A small network was shown many inputs. Here are its activations along a few directions, one row for each input.
In each table, some parts of the input vary, and every possible input appears once, in random order.
Descriptions start from the smaller parts, as in this example, which fits no table here: line(4) and (point or ring(11) or (values(3) and ring(5))).
Shared parts are said once, and a part with two or three values counts as separate values.
In the rows, zero is written as 128.

Other details of the inputs shift rows strongly along two fixed directions, in all tables alike. That doesn't count.

Rows:
r1: [106 117 137 128 138 141 124 160 127 134 153]
r2: [129 131 138 121 137 128 145 136 110 144 162]
r3: [153 111 139 158 142 135 131 148 118 132 134]
r4: [108 119 126 123 140 139 133 149 127 147 161]
r5: [146 145 109 116 130 102 126 128 161 131  69]
r6: [113 134 119 121 134 142 127 140 106 151 166]
r7: [135 155 117 121 103 124 133 143 131 120  63]
r8: [128 123 133 122 141 128 147 141 120 139 163]
r9: [125 155 112 121 108 121 126 134 123 124  59]
r10: [112 160 103 108 103 123 123 142 123 118  70]
r11: [134 110 143 156 130 136 130 159 115 130 134]
r12: [105 120 123 130 140 140 121 154 116 133 156]
r13: [143 131 140 132 159 115 119 123 114 142 153]
r14: [154 155 115 124 116 124 134 132 134 123  64]
r15: [140 156 101 105 146 100 128 114 151 122  81]
r16: [119 106 138 160 141 130 126 148 107 132 128]
r17: [121 128 152 139 159 107 143 127 131 136 152]
r18: [144 118 141 157 144 132 123 136 100 140 131]
r19: [139 107 133 162 153 128 126 137 111 133 129]
r20: [153 166 114 100 131 108 131 121 147 125  86]
r21: [119 132 132 121 142 124 139 128 102 149 161]
r22: [119 142 117 123 115 119 134 143 145 119  53]
r23: [160 121 142 144 141 120 121 138 121 145 146]
r24: [151  94 126 123  66 144 103  39 175  87 119]
r25: [113  65 153 147  65 172 102  70 138  81 177]
r26: [121 124 130 127 131 147 125 165 124 129 160]
r27: [122 132 135 126 126 146 123 159 114 134 160]
r28: [136 141 153 135 148 114 143 126 117 136 158]
r29: [146 110 129 150 156 113 117 132 124 142 142]
r30: [123 133 125 121 129 145 133 148 114 146 167]
r31: [122 166 110 109 141  96 146 110 146 120  85]
r32: [114 156  94  94 128 110 147 119 139 129  90]
r33: [139 155 112 103 142 100 132 121 162 125  77]
r34: [135 133 147 136 152 115 145 131 126 132 158]
r35: [151 121 136 144 147 118 114 131 113 149 144]
r36: [103 102 126 109  48 171  93  39 148  82 145]
r37: [125 141 147 135 154 111 137 118 109 140 156]
r38: [107 146 110 110 111 122 132 150 146 114  64]
r39: [114 118 138 124 147 120 145 137 124 144 156]
r40: [145  84 149 132  98 146 107  48 156  93 172]
r41: [122 126 120 122 134 146 135 153 124 141 167]
r42: [123 160 110 108  99 127 130 150 132 114  73]
r43: [ 99  94 108 107  61 166 108  33 159  91 147]
r44: [139 105 145 160 149 128 129 143 122 135 127]
r45: [106 111 131 146 137 132 123 156 107 127 140]
Description of these inputs: ring(5) and ring(9).
Q: The inputs of r19 and r3 match in every part but the ring(5) part. If r16 is changed in the same way as r19 into r3, which row does it become?
A: r11
Q: The inputs of r5 and r24 match in every part but the ring(5) part. If r17 is changed in the same way as r5 into r24, which row does it become?
A: r34
Q: A walk changes only the ring(5) part. It starts at r42 and steps to r10. List the rest of the walk in order.
A: r45, r38, r25
Q: A walk changes only the ring(5) part. It starts at r27 and steps to r36. List the rest of the walk in order.
A: r12, r1, r26

Rows:
r46: [133 119 143 126  99 139 124  88 130 115 151]
r47: [146 117 151 154 166 103 135 133 130 135 132]
r48: [142 185  93  89 134 107 140 143 137 139  82]
r49: [110 115 135 117 104 140 131  86 148 107 148]
r50: [120 136 139 132 143 125 142 142 110 140 153]
r51: [120 137 128 123 150 124 136 137 114 145 160]
r52: [144 120 131 133 139 134 126 160 125 138 147]
r53: [137 132 132 122 146 126 135 146 125 143 161]
r54: [141 122 139 140 137 133 129 160 124 135 145]
r55: [108 172  86  92 131 105 147 157 145 131  64]
r56: [107 112 143 131  99 141 125  89 123 105 138]
r57: [101 113 136 123 102 139 128  97 141 102 134]
r58: [109 126 129 128 147 126 130 145 109 141 151]
r59: [138 136 127 120 147 127 129 140 118 149 163]
r60: [107 110 120 126  98 142 119 106 146 107 114]
r61: [129 114 120 127  95 145 116 111 146 105 109]
r62: [150 120 139 147 169 105 127 125 122 145 136]
r63: [141 111 144 138  91 147 115  97 127 111 138]
r64: [151 178 110 116 147  84 148 137 141 131  33]
r65: [149 138 116 122 121 105 123  75 154 113  79]
r66: [111 114 122 128  99 142 113  98 132 113 117]
r67: [135 120 144 153 132 136 127 158 103 135 130]
r68: [118 134 124 120 151 126 134 139 118 147 162]
r69: [109 113 139 146 140 130 130 161 118 132 136]
r70: [117 130 132 119 152 127 141 145 125 140 158]
r71: [148 116 144 148 168 104 132 132 130 138 134]
r72: [110 114 113 123  98 142 113 101 138 114 111]
r73: [134 134 140 126 145 126 136 147 126 139 158]
r74: [148 125 128 132 138 136 121 153 114 145 149]
r75: [111 130 131 133 146 124 130 144 105 140 149]
r76: [140 175  89 107 126 116 132 162 133 132  48]
r77: [132 112 118 128  96 150 110 103 136 113 118]
r78: [115 118 140 150 136 132 131 156 103 135 132]
r79: [126 107 133 137  95 147 117 109 142 102 119]
r80: [144 126 121 121  97 143 111  98 137 115 122]
Q: Describe the family of inputs behind these rows.
A: ring(5) and (point or ring(6))
Q: The inputs of r53 and r59 match in every part but the ring(5) part. If r71 is changed in the same way as r53 into r59, which row does it become?
A: r62
Q: Which other rows does r80 become when the ring(5) part takes its other values? List them by row number.
A: r52, r54, r63, r74

Rows:
r81: [147 183 115 120 119 112 143 181 123 129  36]
r82: [125 186  96  90 147  93 155 160 148 135  55]
r83: [124 109 133 140 132 149 116 157 115 137 165]
r84: [127 122 138 128 137 136 125 133 112 142 185]
r85: [116 191  96  92 146  94 154 159 141 135  54]
r86: [143 114 127 120  75 126 108  17 172  79  82]
r87: [119 112 132 137 131 148 116 150 107 140 171]
r88: [113 103 140 149 140 133 127 150 117 133 153]
r89: [109 178  90 104 136 106 143 175 136 132  44]
r90: [133 113 146 135 144 135 132 139 127 135 178]
r91: [114 114 130 137 129 146 119 149 101 140 164]
r92: [121 128 137 130 136 134 137 133 106 141 166]
r93: [128 178  86  96 132 115 140 184 146 133  49]
r94: [129 111 149 138 147 128 136 137 126 135 171]
r95: [115 114 123 102  59 154 111  35 151  92 141]
r96: [106 113 136 145 134 139 127 150 104 134 149]
r97: [132 121 138 130 139 137 126 141 121 139 177]
r98: [154 107 122 121  62 137 107  18 177  79  86]
r99: [119 100 142 148 138 138 126 154 120 133 157]
r100: [114 114 133 141 129 146 126 150 100 137 155]
r101: [149 122 134 142 157 110 127 124 128 143 131]
r102: [113 124 142 135 142 128 138 132 109 137 163]
r103: [149 103 122 121  73 139 108  25 173  88 102]
r104: [144 124 141 145 159 106 126 120 123 139 131]
r105: [158 116 149 157 156 110 125 127 117 135 137]
Q: Describe the family of inputs behind these rows.
A: point or ring(6) or (values(2) and ring(9))
Q: Which other rows does r90 become when the values(2) part takes its other values? List them by row number.
A: r93
